[[5.94, 6.09, 5.84, 5.28, 4.30, 5.24, 5.65], [-2.86, -17.15, 4.17, 11.30, 16.58, 23.06, 6.61]] -> 5.65
[[-8.525, 3.788, 6.030, -13.277, 14.323, -14.345, -2.782], [-10.850, 3.019, 6.263, -7.934, 15.789, -9.546, -1.423], [-10.143, 2.360, 6.968, -7.255, 16.071, -8.888, -1.408]] -> -1.423
[[-66.44, 61.73, 29.11, 20.59, 1.84, 50.96], [-116.28, -105.98, 111.30, -138.35, 116.69, 19.66]] -> 50.96
[[-19.787, 46.256, -31.994, 12.189], [-24.276, 188.333, -96.935, 139.746], [13.134, -89.093, 38.319, -124.465]] -> 139.746
[[0.061, 0.027, 0.046, 0.140, 0.010], [-0.120, -0.135, -0.144, 0.170, -0.225], [0.012, 0.149, 0.120, 0.066, 0.202]] -> -0.225
[[208.79, -30.28, -25.36, -75.77, -212.76], [-171.41, 105.97, 0.90, 103.28, 126.04], [179.67, -12.68, -11.89, -51.42, -141.98]] -> 126.04
[[-3.67, -5.65, -2.57, -2.84, -6.22, 2.15], [-15.73, -16.67, 15.58, -19.13, -16.23, -20.44], [1.37, 2.24, 6.49, 3.46, 2.21, -5.40]] -> -20.44
---
[30, 8, -34, 14]
30
[4, -5, -3, 0, 2, 21, 38]
4
[36, 29, 8, -28, -15]
36
[7, 8, 31, 19, -3]
7
[-20, 11, -19, -6, -37]
-20
[34, 8, -7, -8, -17]
34
[18, 29, 1, 30]
18
---
array([[34, 31, 49, 38, 52, 17],
       [57, 21, 41, 45, 29, 54],
       [75, 36, 27, 56, 12, 38]]) 38

array([[3, 3, 1, 2],
       [6, 6, 8, 7],
       [6, 5, 7, 6]]) 3

array([[3234, 7883, 5051, 7631],
       [6540, 7058, 5479, 6209],
       [8492, 3919, 8942, 2015]]) 7883

array([[5734, 8488, 4672, 6463, 2264, 4030],
       [4350, 5311, 6339, 7645, 5597, 7808],
       [5512, 4414, 6004, 5208, 4649, 6556]]) 6463

array([[7943, 4641, 8464, 4327, 5267],
       [6786, 1198, 7465, 3834, 2205],
       [4844, 4625, 6557, 4118, 3198]]) 8464

array([[158, 146, 108, 193, 156,  39],
       [200, 188, 152, 187, 112, 127],
       [136, 164, 181, 115, 132, 251]]) 193
---
[  9.58  -5.95 -12.35 -11.83] → -5.95
[  42.4  161.3  178.9  -14.9 -102.0] → 178.9
[-179.4  114.8  127.7 -102.6  156.5   76.0   89.9] → 156.5
[-1.4 -0.7 -1.3  0.9] → -0.7
[ 1.5 -1.4 -1.5  0.7 -1.6  0.7  1.6] → -1.6
[  9.602  -4.801   7.692 -11.475  11.013] → 7.692
[ 0.01  0.11 -0.10 -0.03] → 0.11
[ 0.128 -0.121 -0.091 -0.024] → -0.121
---
[[  6 -31  -4   2   9  12   9  -1   8]
 [  3 -31  -6   1  10  14  12  -7  12]
 [  5 -29  -8   0   1  10  13  -3  11]
 [  5 -13  20  10 -24   2 -20   3  22]
 [  6 -15  20  10 -19   0 -23   3  22]] | 11

[[ 25  -8  24  -4  -7   1  21  -4  28  23  31  26  24]
 [  4  -7   4  -7  -7  -5  -1  -7   6   3   5   4   3]
 [-18  37 -18  37  38  35  -8  37 -20 -18 -14 -19 -16]
 [-18  36 -18  36  37  33  -8  36 -20 -18 -14 -19 -16]
 [-15   1 -14  -2   0  -5 -12  -2 -17 -13 -20 -15 -14]
 [ 21 -16  21 -13 -15  -9  15 -13  23  20  23  22  19]
 [-13   0 -13  -3  -1  -5 -12  -2 -14 -12 -18 -14 -13]
 [-12   3 -12   0   2  -3  -9   0 -15 -12 -17 -13 -12]
 [-12   2 -12   0   2  -3  -8   0 -15 -11 -17 -13 -11]
 [-17  35 -17  35  35  32  -8  35 -20 -17 -14 -18 -16]
 [ 28  -8  27  -3  -6   2  24  -3  30  26  36  29  27]] | -11

[[  5 -11  29  -3  18  13 -10   0]
 [  0 -15  27  -1  10   1 -18 -15]
 [  5  -2  14   0  11   3 -16 -25]
 [  1  -5  15   6  26  -4 -29 -20]
 [-12 -22  15   6  19  -6 -23 -18]
 [ -4 -22   0   1  10  -5 -23 -28]] | -20

[[  7   4   7  -3   8  -5  -6  -6 -15   4]
 [ -1  -4   4   0 -10   9  -2   2  -4  13]
 [  2   6   3   2   5 -11   0   6  -1   6]
 [ -8   8  -1 -12   7  24   7 -18 -10 -19]
 [  0 -11   7  -5 -10  -4   1  -6   6  -4]
 [  0   2  -5   5   6 -10  -8   7  -7  15]
 [ 16  11  12  17  -4  -2   2  30   3  14]
 [  3  -1   7   0   1 -12  -3  -9  -1   4]] | 15

[[  8  -4  -2  -1 -14  -8   9  14   9  10]
 [  2  -2   1   6  -9   5  20 -12  -5   6]
 [ -3  -4 -12  12  21  14  -4   5   9 -11]
 [ -3  32 -13 -12  19  -3  -3 -13  24  17]
 [  9   7  12 -13  21 -13  -9   8  -7 -17]] | -11

[[  3  10  -3  -6  -8  10   6  -2   2   4  -3  -3  13  10]
 [ -3  14  -3  -8  -1  -4   0   2  11   7  -3  -3  13  13]
 [ -9  13  -3   2   1   0   0   0   0   0   0   0   0   0]
 [ -1   6  -3   7  -9  10  -6  14   2  13  24 -29  -9  -2]
 [  4   0  -2   9 -13 -10  -4   3  14   7  -2  -2  10  12]
 [  6  -2  -1   7 -12   0   0   0   0   0   0   0   1   1]
 [ -5  15  -6   9 -12   4   6  -5  12   6   2   5  -3  -7]] | 12

[[ -3   1  -4   6  -1  11   9  -1]
 [  1  -1   1   0   0   0   0   0]
 [  6 -10   7  -2   5   2   2   1]
 [  9 -15  11  -3   8   3   4   1]
 [  1  -2   1   0   1   0   1   0]
 [-16   4 -11 -24  15  -8   8  10]
 [ -1   0   0  -1   1   0   0   0]
 [ -2   1  -1  -3   2  -1   1   1]
 [  1  -1   1   0   0   0   0   0]
 [ 17 -30  22  -6  16   7   8   2]
 [ -2   1  -3   5  -1   9   7  -1]
 [ -5   1  -3  -7   4  -3   2   3]] | 2
---
37  27  71  76  16  70
33   9  47   3  22  22
=> 70, 33

63   9  88  73 => 73, 63

-43  -20   14  -15   27  -12    6 => 6, -43

7934  3250  4899  2285  2115  2690
1223  4335  4469  1961  5217  1908
6415  2382  3605  5818  5153  5389
=> 2690, 6415

137   30  165   62   53   49   15
 12   86  117   28   84  156  157
 68  115  119   68  137   60  195
=> 15, 68

909  168  712  335  147 => 147, 909

2  3  5  5  7 => 7, 2
---
[ 13   0 -18  21 -29] >> -18

[[ -3  -2  -3 -14  34 -14]
 [  4   2  -2 -23   3 -31]] >> -3

[-12 -14 -19  28  34  23 -13] >> -19

[ -8 -22 -32  10  13  -6   1] >> -32

[[ 32  -9 -11 -20   9]
 [  8 -15  26   7  -6]] >> -11

[-20   9 -10 -39  -2 -29] >> -10

[ 12 -28  15  17  36] >> 15

[  8  12   9  23  20  -8 -33] >> 9

[-7  1 25  8 32  6] >> 25
---
array([  8,   6,  38,  37,  16, -38,  -5]) >> 6
array([-17,  -1, -19, -28,   6, -27]) >> -1
array([  3, -11,  33, -12,  -9]) >> -11
array([  8, -18,  16,  -4,  -5, -35,  17]) >> -18
array([ -5,  11,  -4, -34,  35,  -9]) >> 11
array([ 29, -11, -26,   2,  23]) >> -11
---
[[ 25  20   3  25 -13   1 -24]
 [-19  -2  26  -9  10 -28  13]] Out: 25, 13

[[  5   7  -1  -3  31  19]
 [  1   0 -35  19 -18  -5]] Out: 5, -5

[[-35  11   3  -7 -23  -2]
 [ 38  -2   0   3  31  -2]] Out: -35, -2

[12 26 33 21 18 37] Out: 12, 37

[[ 24  13  38   1  -6  -1  13]
 [-26 -11  -1   9 -22 -37  -6]
 [  0 -10  -5  38 -29  -7 -23]] Out: 24, -23

[-30 -27 -10 -17  -6 -19] Out: -30, -19

[ 19  -5   4 -30   6  14  21] Out: 19, 21

[-24   4 -31  23   2] Out: -24, 2

[[ -4 -12  17   3  26 -21   1]
 [ 27   3 -28   0  -6 -12  14]
 [ 21  13   6  25  11  25   3]] Out: -4, 3

[[ 18  11  20  17   4  14  28]
 [  6 -11 -27 -12 -27  24  24]] Out: 18, 24
---
array([ 1.11, -1.65,  0.33,  1.41,  1.02]) -> 1.41, 1.11

array([[  4.580,   0.969,   5.278,   9.596,  15.341,   5.912],
       [  5.385,  13.517,  -4.848, -14.966,   5.000,  15.999]]) -> 15.999, 15.341

array([ 17.025,  13.573,  -9.162, -18.926, -14.784]) -> 17.025, 13.573

array([[ -7.148,  -2.905,   4.697, -13.345],
       [  1.924,  -2.304,  -8.696,   1.545],
       [  3.904,   9.989, -17.552,  15.765]]) -> 15.765, 9.989

array([ 0.20, -0.09, -0.15,  0.17, -0.04, -0.11, -0.03]) -> 0.20, 0.17

array([[-0.48,  1.15,  1.66, -2.02,  0.80, -1.09],
       [-0.47,  1.22,  1.71, -2.11,  0.76, -1.10],
       [-0.46,  1.36,  1.82, -2.22,  0.67, -1.10]]) -> 1.82, 1.71
---
86,39,18,236
105,70,24,74
gives 236, 18

530,408,410,379,24,918,202 gives 918, 24

192,126,98,200
19,153,80,111
gives 200, 19

151,295,250,805,721 gives 805, 151

858,278,684,124 gives 858, 124

6309,3190,4377,8257,7251 gives 8257, 3190

-28,31,29,-18 gives 31, -28

13,97,37,36 gives 97, 13

-26,11,-11,-9,26 gives 26, -26

3739,9964,9538,6361,4016,4678,5074
5542,4145,1722,6167,3906,5232,4464
4868,9332,8292,6694,8899,7531,3859
gives 9964, 1722
